array([[ 0.845,  2.109,  4.195, -2.650, -0.566,  0.445,  0.256,  2.824,
         2.985,  0.222,  0.027, -3.659,  4.264, -0.305,  0.630],
       [ 0.845, -0.224,  0.476, -0.365, -0.566,  0.578,  0.635,  0.714,
         0.516,  0.222,  0.027, -2.173,  0.929, -1.319,  0.924],
       [ 0.218, -0.224,  2.193,  0.063,  0.662, -2.927, -0.304, -0.686,
         0.323,  0.222,  0.228,  0.222,  1.551,  3.041,  0.532],
       [ 0.845, -0.224, -2.222,  0.068, -1.104,  4.211,  0.906, -0.686,
        -0.324,  0.222, -0.651,  0.222, -0.930, -4.615,  0.532],
       [ 0.845, -0.224, -2.967,  0.410, -0.566,  1.202,  0.635, -0.686,
        -1.175,  0.222,  0.027,  0.222, -2.386, -2.524,  0.532],
       [ 0.618, -2.211, -4.475,  2.868, -0.566,  0.445,  0.635, -3.420,
        -3.751,  0.222,  0.027,  4.743, -5.206, -1.319, -1.511],
       [ 0.845, -0.224, -3.431,  0.758, -0.946,  3.807,  1.229, -4.459,
        -1.069,  0.222, -0.191,  0.222, -2.666, -4.001,  0.532],
       [-0.763, -0.224,  0.476,  0.068,  1.452, -4.110, -0.587, -1.090,
        -0.324,  0.222,  0.027,  3.143,  0.080,  3.647, -1.939],
       [ 0.845, -0.224,  0.599,  0.068,  0.022, -1.198,  0.124, -0.686,
        -0.324,  0.222,  0.027,  0.222,  0.451,  0.989,  0.532],
       [ 0.845, -0.224,  0.476,  0.068, -0.566,  0.445,  0.635, -0.686,
        -0.324,  0.222,  0.027, -0.060,  0.080, -1.319,  0.532]]) --> -0.763

array([[ 1.616,  1.529, -4.353,  2.763, -1.775, -1.923,  2.735,  0.844,
        -2.817, -0.627],
       [ 0.512,  0.661, -0.186,  0.133,  0.422,  2.881,  1.776,  2.770,
        -1.495, -1.734],
       [ 0.078,  1.996,  0.102,  2.553, -2.172, -0.722,  0.473,  0.060,
        -0.920,  0.297],
       [ 2.648,  1.510, -0.230,  0.312,  0.587, -0.101,  0.308,  1.268,
        -0.494,  0.456],
       [ 0.433,  1.667, -1.224,  0.079,  0.012, -3.877, -0.298, -4.108,
         3.724,  3.027],
       [ 0.745, -0.332,  0.057, -0.024,  0.943,  0.701,  1.513, -0.042,
        -0.325,  0.856],
       [ 0.489, -0.257,  0.237, -0.500, -0.005,  1.821,  3.293,  1.730,
        -2.546, -3.334],
       [ 1.635, -0.379, -1.979,  0.996, -1.981, -2.883,  2.200,  0.346,
        -3.757,  0.267],
       [ 2.666, -3.438,  2.189,  3.193,  1.243, -0.151, -2.029,  0.976,
         1.354, -1.067],
       [ 2.143, -0.212, -0.653, -2.913,  2.910,  1.479, -2.975, -1.713,
        -0.366, -3.006],
       [ 0.315,  1.154, -2.090,  3.106, -1.202, -1.090,  1.299,  0.818,
        -2.157,  0.798],
       [ 0.750,  1.476, -1.352, -0.342, -1.588, -0.646, -0.845,  0.352,
        -0.765,  1.258]]) --> 2.143

array([[-1.965,  1.377,  0.267,  1.566, -2.866, -0.544,  0.654,  0.573,
         0.261,  2.733,  2.049],
       [ 0.105,  0.655,  1.815,  0.120,  0.888, -0.082, -0.266,  0.594,
        -1.808,  1.632,  0.163],
       [ 0.423, -0.031, -0.627, -0.674,  1.130, -1.216, -1.709, -1.153,
        -3.108, -2.423, -1.140],
       [ 0.118,  0.577, -0.035, -0.379,  1.044, -1.587, -1.907, -0.980,
        -4.199, -1.363, -0.667],
       [-0.283,  1.256,  0.813, -0.012,  0.932, -1.990, -2.135, -0.755,
        -5.512, -0.337, -0.194],
       [ 1.216, -0.243,  0.398, -1.088,  2.435, -0.531, -1.502, -0.658,
        -2.909, -1.849, -1.477],
       [ 1.030,  0.139,  1.426, -0.843,  2.599, -0.503, -1.402, -0.254,
        -3.668, -0.584, -1.159],
       [-0.775,  1.523,  2.103,  0.768,  0.035, -0.789, -0.497,  0.589,
        -3.073,  2.663,  0.919],
       [-1.792,  0.965, -0.408,  1.245, -2.678, -0.612,  0.433,  0.173,
         0.403,  1.650,  1.621],
       [-0.847,  0.660,  1.481,  0.991, -1.189,  0.893,  1.463,  1.457,
         1.877,  3.481,  1.518],
       [-1.847,  1.629,  0.502,  1.392, -2.171, -1.222, -0.245,  0.183,
        -1.854,  2.279,  1.692]]) --> -1.792

array([[-2.991, -2.186, -0.657,  1.952,  4.655,  1.513, -1.489],
       [-1.617, -3.500, -3.543,  0.619,  2.689, -0.237,  2.508],
       [ 3.291, -2.147, -2.355,  1.909,  3.878,  3.758,  0.861],
       [-2.261, -3.613, -3.515,  0.728,  3.458,  1.056,  1.383],
       [-1.027, -1.148,  2.287,  0.788,  4.355,  0.100, -1.395],
       [-0.353, -3.428, -4.276,  0.832,  4.384,  2.075,  0.477],
       [ 0.989, -0.398,  0.057,  3.250,  4.410, -2.535, -1.256]]) --> -1.027

array([[ 2.092,  0.404,  0.408,  0.346, -0.486,  0.150,  1.615, -0.688,
         1.242,  1.290, -2.889,  3.960,  0.666,  2.666, -3.331],
       [ 2.998,  2.617,  2.047, -2.313, -3.295,  0.368,  3.241, -0.192,
         0.625,  1.313,  2.151,  2.623,  0.845, -0.836, -1.413],
       [ 0.119,  2.212, -0.104,  1.692,  5.286,  0.344, -2.794, -0.205,
         1.682,  1.049, -1.683, -3.407,  0.999,  0.877, -2.227],
       [-4.236, -2.647,  1.098,  0.060,  0.019,  0.706,  0.811,  0.266,
         0.010, -0.959,  1.066,  1.683, -1.044, -0.193,  2.990],
       [-2.531, -1.092,  0.836,  1.315,  2.925,  0.016,  0.178,  0.270,
         2.013, -1.772,  3.314, -2.287, -0.077, -1.271,  0.618],
       [ 1.652,  2.545,  1.293, -0.327, -0.622, -2.159,  0.532, -2.772,
         1.564, -0.596,  3.542,  1.378, -2.203,  1.230, -0.982],
       [-0.795,  0.302, -0.616,  1.943,  0.538,  2.494, -3.212,  1.539,
        -0.757, -2.821, -0.130, -1.976,  1.942, -2.138,  1.950]]) --> -2.531

array([[-0.147,  0.036, -0.116,  0.100,  0.112, -0.521],
       [-2.203,  2.599,  4.647, -1.028, -1.449, -5.680],
       [-0.107,  0.470, -0.286,  0.235, -0.442, -0.832],
       [-1.394,  1.601, -2.986,  1.454, -2.873, -4.652],
       [-0.050,  0.715, -0.012,  1.286,  3.446,  2.271],
       [ 1.822, -4.797, -4.703,  0.389, -1.704,  2.186],
       [-0.180, -0.671, -0.457, -0.355, -2.890, -2.645],
       [ 0.972, -1.397,  2.146, -1.124,  1.899,  2.771],
       [-0.393,  0.542,  0.269, -0.023,  0.292, -0.046],
       [-0.770,  0.829,  1.003, -0.055, -0.216, -1.581]]) --> 0.972

array([[ 1.180, -0.658,  0.120, -0.659,  0.342, -1.059,  0.724, -0.195,
         0.327,  0.253, -0.560, -1.564,  1.643, -2.748, -1.199,  0.533],
       [ 0.953,  0.046,  0.070, -0.344,  0.433, -0.513,  0.499,  0.379,
        -0.127,  0.629, -0.234, -0.773,  2.100, -1.819, -0.943,  0.669],
       [ 0.507,  0.929,  0.856, -0.306,  0.268, -0.856,  0.984, -0.381,
         0.357,  0.716, -0.284, -0.396,  0.509, -2.549, -0.289,  1.841],
       [ 0.217, -0.638,  1.373, -0.434,  0.416, -1.792,  0.065, -0.295,
         0.943,  0.737, -0.967, -1.113, -1.140, -3.408,  0.063,  1.401],
       [ 0.255, -0.857,  1.143, -0.367,  0.471, -0.988, -0.235, -0.458,
         0.536,  0.423, -0.557, -0.777, -1.504, -1.678, -0.940,  0.556],
       [ 0.761, -0.147,  0.100,  0.082, -0.144, -0.283,  0.805,  0.061,
         0.523,  0.502, -0.060, -0.621,  1.474, -1.242, -2.227,  1.838],
       [-0.475,  1.357,  0.726,  0.626,  0.268,  1.175,  0.315, -0.390,
        -0.825,  0.482, -0.225,  0.627, -1.066,  0.818, -0.120,  0.505],
       [-0.472, -1.017, -0.432,  0.601,  1.104, -0.270,  0.056,  0.359,
         1.544,  0.218,  0.517,  0.187, -1.148, -0.093,  4.444, -0.649],
       [-0.435, -0.832,  0.816,  0.081,  0.358, -0.549, -0.281, -0.449,
         0.428,  0.333, -0.538, -0.638, -2.024, -1.063, -0.176,  0.369]]) --> -0.475
---
[[-0.145, 5.543, 0.958, -1.284, 2.776, 0.390], [0.969, -1.283, -3.566, -3.035, 4.017, -0.549], [1.811, 1.554, 3.345, 2.646, 3.392, 2.310]] result: 2.310
[[-2.229, 4.112, 0.161, -0.634], [-2.850, 4.284, 0.161, -0.233], [-2.229, 4.836, 1.636, -1.436]] result: -1.436
[[2.030, -1.254, 2.468, 3.945, 3.884, -4.491, -3.906], [-0.341, -2.698, -4.729, 3.866, -2.454, 3.792, -2.491], [3.095, -1.570, -3.552, -1.432, -3.173, -4.328, 1.111]] result: 1.111
[[-3.227, -4.692, -5.804, -3.431], [-5.341, -4.002, -3.556, -0.623], [3.780, 3.309, -5.865, 2.317]] result: 2.317
[[2.234, 3.248, 0.065, -4.683], [2.154, 4.050, 3.584, -3.007], [1.433, 3.133, 0.358, -5.186]] result: -5.186
[[3.763, 3.875, 1.053, 0.549], [-1.233, -0.234, -0.374, -5.356], [2.298, -4.683, 0.030, -1.808]] result: -1.808
